A small network was trained on invented records. Each row is its activation on one of them, seen along a few directions.
Each row is followed by the record's values for the fields FIK, VUS, MAZOR, GIZ, ZEL.
Not every record has every field; a missing one is left out.
The largest differences between rows may come from other fields.
Strong random noise was added to every row along 8 fixed directions; ignore it. To show where, here is one row again and again, with new noise each time:
[ 338  506   97  202  111 -280  103  485 -188  232   37  -25 -859 -156
  599  551   13 -297 -141 -593 -290 -343 -698  336   10 -423 -590   35
  -66   97]
[  85 -277   64   77  -89 -229 -250   39 -371  268 -102  319 -377 -331
  107   51 -304 -308  187 -553 -266 -134   84   72 -146   46 -188  389
   66  -19]
[-117  -36 -230 -142 -187  185 -119 -392  103 -244  129  225  205    2
 -323 -115 -276  146  181  246  120  135  331 -402 -196  237  118   -8
  343  154]
[ -27   88    1 -259 -473   43  137 -218   34 -285  -84 -138  194  313
 -169  156  -37  259  168  324  155 -153  -31  116  362  263  -86 -264
   -7 -379]
[-145  -47  142   39 -390 -274  205 -200 -246  -63 -140  -12  -94 -277
  -28 -227  -55 -200    1  -61 -109 -272  157 -482  -64   89 -157 -265
  102 -158]
[ 230  -85 -178  151  619   10   34   81  306  -15  -67  -85   83 -395
  447  336  317  -88  -78  373  145 -317 -437  295 -521 -147  -25  347
 -100  176]
[ -64  449  445  126  301   55  145 -121  463 -284   62 -375  350  -41
 -294  514  671   19 -132  661   80   53 -461 -445   91  -94  219 -420
  481   37]
[-452   44  397  -98 -298 -479   81 -539  -68 -175  -68 -205 -108    2
  128 -370 -116  130  121  583  253 -134 -229 -555  -67 -136 -222 -632
  169  -83]
[ -34  649   61 -140 -124  286 -525 -396  251 -356  381  211 -101  307
 -569  584 -399  332  440   36  -52  401 -186 -277  223  170  -45 -189
  865  255]
[ -38  -79 -291 -197  205  190 -340 -223  218  -39  261  313  -24  220
   17   20 -357  270  187  350  306  332   -6   49 -319  -72   74  281
  198  406]

[-200  179   68   99 -352 -168  -45 -471 -197 -283  -39  -75   -8 -398
 -145 -267 -345  -63  221 -133  -94 -118  171 -534  -39  261 -226 -438
  336   41]
FIK=gon VUS=nezi MAZOR=tinaf ZEL=sovo
[ -48  617  202  103 -576 -270  519  132 -240  -56   40 -243 -470  126
  278 -138  -18  -19 -247 -200  -82 -178 -211 -254  380 -126 -528 -779
  -95 -108]
FIK=giror VUS=dibo MAZOR=bir ZEL=sovo
[ -36   74  145  180  368 -171   94  313   43  361  171  -97 -185   56
  342 -245  298 -249 -391    6  120  436  -73 -292 -115 -590   17  -40
  -53  529]
FIK=sez VUS=sov MAZOR=pasu GIZ=sokat ZEL=sovo
[  69  313 -265   95  171  -88  447  187   74   -8  248  -46 -124   30
  484   31  306  -53 -449  241   16 -162 -290 -356 -320 -229 -205 -228
 -118  306]
FIK=gon VUS=tal MAZOR=lavab GIZ=muven ZEL=dumu
[  93   32 -109 -121 -285  128  107  255  -39   97   86  -56    8  493
   37 -136 -197  146    8 -102  214  443  191  447  455 -130  -95   50
 -387   67]
FIK=sez VUS=sov MAZOR=lof GIZ=taz ZEL=sovo
[ -10 -292    2    7 -248   74  258  166 -102  110  -85   -2  357   41
  -20 -336  240 -133 -148    6   35  102  375   -3  250  102  136  102
 -308  -78]
FIK=reka VUS=sov MAZOR=fadi GIZ=sokat ZEL=dumu
[ -48  111   50  117   19 -228 -451 -488   47 -339  -58 -301   95 -216
 -235  387  -20   43  336   22 -232 -363 -216 -337  -68  253 -206 -329
  627 -159]
FIK=sez VUS=veg MAZOR=lavab GIZ=loz ZEL=sovo
[-190  316  103   23  -55    0  541  211  154  -27   59 -326 -168  304
  170 -361  146  166 -395  334  367  252 -110 -114  217 -491  -66 -445
 -311  135]
FIK=sez VUS=nagi MAZOR=bir GIZ=taz ZEL=sovo
[ 191  164 -609 -328 -420  218  331   42   22 -303  -15  -78  109  519
  322   61 -271  455   62  262  320 -181  -59  602  280  229 -396 -124
 -514 -247]
FIK=gon VUS=tal MAZOR=lavab GIZ=gezi ZEL=sovo
[-210  135 -386   22   -5  -84   58 -432   12 -216   80  105 -183 -289
  263 -435 -298  154   -3  221  144 -187   85 -502 -588   23 -177 -224
  129  324]
FIK=gon VUS=nagi MAZOR=bir GIZ=muven ZEL=sovo
[ 128  -24 -377  -24 -318  -87   50  116 -285  -25   -5  -80 -311  113
  135 -138 -237 -132  -70 -411 -132 -185  180   -5    7   -3 -282  -70
  -90  -55]
FIK=sez VUS=nezi MAZOR=pasu GIZ=loz ZEL=sovo
[ 279   69 -563 -236 -138  520   48  375   30   77  273  491 -158  353
    8  271 -280  133  -86 -248   29  243  224  518   74  126   20  497
 -183  183]
FIK=reka VUS=nezi MAZOR=bir GIZ=gezi ZEL=sovo
[ 239  189 -364  -70 -432  261  559  304  -74  -82    2   -3  117  -12
   24  107  186 -108 -299 -206 -171 -325  228   91  132  260   24  -34
 -287 -142]
FIK=sez VUS=nezi MAZOR=tinaf GIZ=muven ZEL=dumu
[  96  249  -20   93  287  145  315   48  357 -235  -50 -297  232 -192
   72  135  333   73 -252  361  162 -256 -238    8 -239 -126  116 -133
  -45   -2]
FIK=giror VUS=nezi MAZOR=mozo GIZ=taz ZEL=dumu
[ 159  -64 -598   30   26  134    6 -139   73 -147  120   99   79 -158
  257  -24 -207   88   54  -32   52 -236  117   10 -342  137 -204  173
  -81  152]
FIK=sez VUS=tal MAZOR=lavab GIZ=sokat ZEL=sovo
[ -22  -61  239  168 -231 -179  163   55 -353   44 -351  -16  -87 -448
   88 -178  -41 -308   74 -422 -156 -232   79   38  105   98 -174   -1
 -150 -273]
FIK=gon VUS=nezi MAZOR=fadi GIZ=gezi ZEL=sovo
[-161 -148 -212 -282   10   39 -104 -390  148 -273  -31   22  103  164
  257 -319 -403  453  251  620  543   37  -76  327 -189    4  -35  -30
 -256  122]
FIK=sez VUS=nezi MAZOR=tinaf GIZ=gezi ZEL=dumu
[  67 -332  -25   41   -2 -186 -463  -96 -172  105 -134   14  -58   44
  -40  185 -170   17  254 -232  -98  -87  -40  377  234  187 -106  258
   80 -199]
FIK=sez VUS=nagi MAZOR=bir GIZ=loz ZEL=dumu
[  41  165 -100   -1  113  174 -483 -436  119 -258   23  193  -53 -332
 -312  241 -426  101  533 -298 -276 -158  -12   24 -220  377   -4  189
  481   -4]
FIK=gon VUS=dibo MAZOR=valup GIZ=sokat ZEL=dumu
[ -88  211 -356 -295 -162   64 -223 -120  -48  -37  381  384 -266  380
  315   33 -449  329  121   75   79  197 -115   47 -113   55 -287  -53
   54  321]
FIK=sez VUS=veg MAZOR=lavab GIZ=muven ZEL=sovo
[ 298  306  -60  120   67  217  228  330   82  -90 -145    9  -11 -283
  211  290   69  -74  -39 -260  -68 -201 -249  500   53   88 -115  232
 -290  -33]
FIK=giror VUS=nezi MAZOR=fadi GIZ=gezi ZEL=dumu
[  13  144 -119  -67  -31 -102   -4  116 -113   96   95  103 -448    4
  276 -141 -315   29  -60 -311  -72 -111  -82  -13 -154 -214 -215   -3
  -88  132]
FIK=giror VUS=veg MAZOR=lavab GIZ=sokat ZEL=mego
[-295  369  739  201   81 -346 -238 -246   28   58   85 -130 -188 -114
  -92  198  144  -70  135   70 -167  125 -397 -524  224 -116  -31 -430
  595   52]
FIK=sez VUS=dibo MAZOR=bir GIZ=sokat ZEL=dumu
[ 326  -38 -265  146  342  408  153  311  335  -55   73  -29  478 -122
  -16  433  511  -79 -271  112  -23  -51   61  153 -166  232  219  288
  -34   92]
FIK=giror VUS=dibo MAZOR=lavab GIZ=gezi ZEL=sovo
[-170 -305  298  228  466 -414 -572 -227 -106  293  196   60  -97  -75
   24    6  107 -221   68   52  -49  376  -22 -522 -298 -226   27  130
  510  529]
FIK=sez VUS=sov MAZOR=foni GIZ=muven ZEL=sovo
[  17 -276   22  -33 -197 -347   49  -35 -259   69 -328 -182  -30 -213
  561 -236  -97  -48  237    3  105 -460 -183  531   98  142 -375   57
 -540 -336]
FIK=sez VUS=sov MAZOR=fadi GIZ=sokat ZEL=dumu
[-254  -75  451  199  225 -104 -423 -388    6  -64  -65  207  231 -514
 -366   45  -64 -103  330   87 -198  120    2 -481 -203  186  251   47
  485   62]
FIK=sez VUS=tal MAZOR=lavab GIZ=gezi ZEL=mego
[  53 -148 -499  -57    4  -27  -57 -175   33 -188  -36  -70    8   -1
  348 -284 -294  151   98  195  277 -231  -30  225 -252   58 -195   40
 -264   79]
FIK=sez VUS=nezi MAZOR=fadi GIZ=loz ZEL=mego
[ -53  312  242  139  178   35  -39  -66  232 -117   76 -243   88    6
 -160  211  269   -8  -17  196   61   78 -358 -174   78 -161   97 -232
  243   97]
FIK=sez VUS=nezi MAZOR=fadi GIZ=loz ZEL=dumu
[ -46 -124 -293  -17   68  301 -259 -390  324 -270  135  166  465  -65
 -284   47  -96  195  197  402   74   23  191 -246 -310  356  241   97
  326  197]
FIK=reka VUS=dibo MAZOR=lavab GIZ=loz ZEL=dumu
[ -15  252  314   47   55  260 -156  -14  149 -114   91   62  316   88
 -478  229   89   51  116   36  -86  453   44 -135  290  118  225   29
  359  173]
FIK=giror VUS=sov MAZOR=pasu GIZ=gezi ZEL=dumu
[ 540 -267 -479  160  420  478  116  268  234  -49 -211   99  707 -601
    7  748  570 -216  -32  -26 -307 -663   20  553 -293  608  281  767
 -199 -358]
FIK=sez VUS=tal MAZOR=lavab GIZ=muven ZEL=dumu
[ -75  238  325  -34 -307 -155   70  290 -259  248  109   42 -413  394
 -118   59  102  -11 -192 -323 -121  235  -31 -138  435 -163  -56 -190
   82  -68]
FIK=giror VUS=nagi MAZOR=bir GIZ=muven ZEL=sovo
[ 146  100 -242   39 -505  -26  197  154 -366   47  -33   30 -228  -32
  -43 -193 -120 -255 -145 -520 -269 -214  394 -277  162   88 -212 -160
   -5  -26]
FIK=reka VUS=sov MAZOR=tinaf GIZ=loz ZEL=dumu
[ 206 -122 -357  165  574  623  194  313  468    3  165  150  616  -47
 -516   88  558  -56 -414  250  130  603  453 -123 -225  -22  735  421
   82  431]
FIK=gon VUS=nagi MAZOR=bir GIZ=gezi ZEL=sovo
[-199  -88  282  332   79 -397 -225 -238 -266  114  -69   30 -255 -541
  -12 -421 -264 -335  106 -331 -171   84  191 -637 -388 -158 -190  -41
  317  356]
FIK=giror VUS=sov MAZOR=lof GIZ=gezi ZEL=sovo
[ 233  -20  -38  261  206 -298 -139   91 -215  177   14   48 -262 -386
  349  160   72 -302  -38 -389 -310 -297 -169   -6 -309  -25 -305  199
   75  200]
FIK=giror VUS=sov MAZOR=mozo GIZ=muven ZEL=dumu
[-106 -254  151  -44  -70 -142  345  337 -188  374   12   96 -234  209
  252 -358  164 -195 -458   26   33  -10  134 -191 -120 -292   86  -45
 -398    5]
FIK=reka VUS=dibo MAZOR=lavab GIZ=muven ZEL=dumu
[ -70 -110  136  228 -334 -333  269  -69 -287  -66 -144  -39  216 -499
   13   -9  384 -405 -148 -121 -383 -502  190 -668  -13  411 -161 -235
   74 -257]
FIK=reka VUS=tal MAZOR=lavab GIZ=muven ZEL=dumu
[-196  -17  524   75  123 -640 -739 -316 -311  226 -110  121 -774 -365
  357   72 -619  -95  599 -548 -267 -224 -572  303 -149 -193 -443  152
  221 -127]
FIK=sez VUS=nezi MAZOR=valup GIZ=sokat ZEL=dumu
[ 107  150 -521   96  120   78  316 -142  218 -345  -77 -165   32 -218
  462  -50   88   86  -94  263  119 -565 -173   68 -490   65 -239  -84
 -209   43]
FIK=sez VUS=dibo MAZOR=valup GIZ=muven ZEL=sovo

Which values does each new row have?
[ 142  206 -333   19  101  162  531  269  141 -156    7 -192    2  -31
   78   85  456 -164 -466   48  -81 -356   19 -147 -244  -66   54  -93
 -150  -83]
FIK=sez VUS=nezi MAZOR=valup GIZ=muven ZEL=sovo
[-331  192  408  144 -157 -426  -74 -477 -104 -185 -149 -148  -25 -405
  -11   -4  -69  -42  237  199 -123 -380 -283 -588 -146  113 -243 -489
  347 -162]
FIK=sez VUS=tal MAZOR=lavab GIZ=gezi ZEL=dumu
[  70   52  181  -37   -3  192  112  325  -13  155  -10  110  -62   78
  124    4   53  -60  -77  -63  111  288 -113  395  264  -83   -2  170
 -345   52]
FIK=reka VUS=nezi MAZOR=fadi GIZ=gezi ZEL=sovo
[  35  183  266  167  304   69 -421 -208  100 -129  -42  232   61 -532
 -282  424  -86 -117  392 -205 -283  -80 -106 -130 -233  236   95  148
  514   49]
FIK=sez VUS=dibo MAZOR=lavab GIZ=gezi ZEL=dumu
[ 214  225 -376  -94   87  218  141  326  172   12   78  -66 -145  436
  -20  119   60   52 -252  -43   40   64   -4  234   19 -228   68  -27
  -97   58]
FIK=sez VUS=dibo MAZOR=valup GIZ=loz ZEL=dumu
[ -77 -312  186  137  615 -286 -453 -222  175  100  -24 -161  108 -148
  151   56  113   54  128  444  166  -14 -370  -58 -390 -189  106  133
  178  126]
FIK=giror VUS=tal MAZOR=lavab GIZ=loz ZEL=mego
[ 167  248 -523 -194  134  521 -424  -23  320 -117  345  236   20  544
 -502  395 -271  286  155  -39   41  453  191  -41  -68   29  275  147
  533  350]
FIK=sez VUS=dibo MAZOR=lavab GIZ=loz ZEL=sovo
[-164 -216  394  -79 -290 -138  125   82 -317  175  -38  278   26 -139
   47   85  249 -241 -100  -44 -308 -232  -16 -185   98  280   89   44
  -41 -340]
FIK=reka VUS=nezi MAZOR=lavab GIZ=muven ZEL=dumu
[-259  303  582  -40 -207 -140  242   58   70   47  171 -213  -83  349
 -117   76  401   21 -277  282   15  296 -216 -457  474 -210  110 -512
  182  -49]
FIK=reka VUS=nezi MAZOR=bir GIZ=sokat ZEL=sovo
[-420  -86  554  110 -147 -354  235  -98 -191  114  -73  -21 -113 -141
  -92 -476  121 -112 -168  146   34  125   80 -532   33 -210   80 -336
  -19   16]
FIK=sez VUS=nagi MAZOR=bir GIZ=gezi ZEL=dumu
[-245  240   66  -33 -352 -124  -93 -542  -29 -251   19   81 -102 -226
  -77 -255 -422  131  292   22  -64 -231   53 -606 -176  236 -193 -408
  411  -16]
FIK=giror VUS=dibo MAZOR=lavab GIZ=sokat ZEL=dumu
[ 200  278 -266   -2 -318  343  350  281  -39 -112   -2  116   -6    2
 -403  219   76 -137 -204 -423 -231    0  413 -134  184  179  183   14
   71 -128]
FIK=sez VUS=nezi MAZOR=bir GIZ=gezi ZEL=sovo
[  88  -99  205   13  334  190 -154 -140  307 -207 -215  -67  425 -356
  -88  475  218   64  306  333  -23 -297 -285  381  -97  345  182  214
    4 -241]
FIK=reka VUS=dibo MAZOR=lavab GIZ=gezi ZEL=dumu
[ 264  287 -265   31 -125    5  289   71   76 -228 -161 -369  -53  137
   42  253  163   86 -109   35   -4 -429 -212  260  194   74 -179 -338
 -131 -292]
FIK=gon VUS=dibo MAZOR=bir GIZ=loz ZEL=dumu
[-100 -272  -33 -107 -168   53  -52 -168  -39  -65 -169   18  153   41
   56 -224 -283  247  232  166  268   55  149  474  250  167  -79  131
 -318 -232]
FIK=sez VUS=nagi MAZOR=bir GIZ=taz ZEL=sovo
[   7 -121 -183   51 -636   -3  398   35 -414  -84 -180  189   36 -294
 -146 -288 -161 -213  -62 -520 -274 -369  581 -272   38  358 -122  -45
 -252 -280]
FIK=sez VUS=tal MAZOR=lavab GIZ=gezi ZEL=dumu
[ -21 -435  339  -98 -197 -315 -103 -146 -171   54 -413 -279  194  -72
   12  121  186  -66  205  146  -14 -404 -176  356  341  232   -9   -1
 -136 -568]
FIK=reka VUS=nezi MAZOR=tinaf GIZ=loz ZEL=dumu
[-180  752  355  -95   95 -164 -427 -174  153  -43  342  -10 -671  530
  201  416 -481  425  335  140  196  340 -814  285  334 -344 -442 -414
  317  307]
FIK=sez VUS=dibo MAZOR=bir GIZ=gezi ZEL=dumu
[  76  677 -151 -125 -131  354  380  232  259 -173  406   67 -105  378
   62  197  100  215 -388   82   42  165 -191 -189  142 -147   -4 -312
   71  222]
FIK=giror VUS=nezi MAZOR=lavab GIZ=sokat ZEL=dumu
[-142 -306  -47 -196 -294 -128   70   -7 -166   94   23   46  -83  335
  178 -317 -214  111   19   35  155   33  161   85  170   43  -61  -62
 -312 -109]
FIK=sez VUS=dibo MAZOR=lavab GIZ=sokat ZEL=dumu
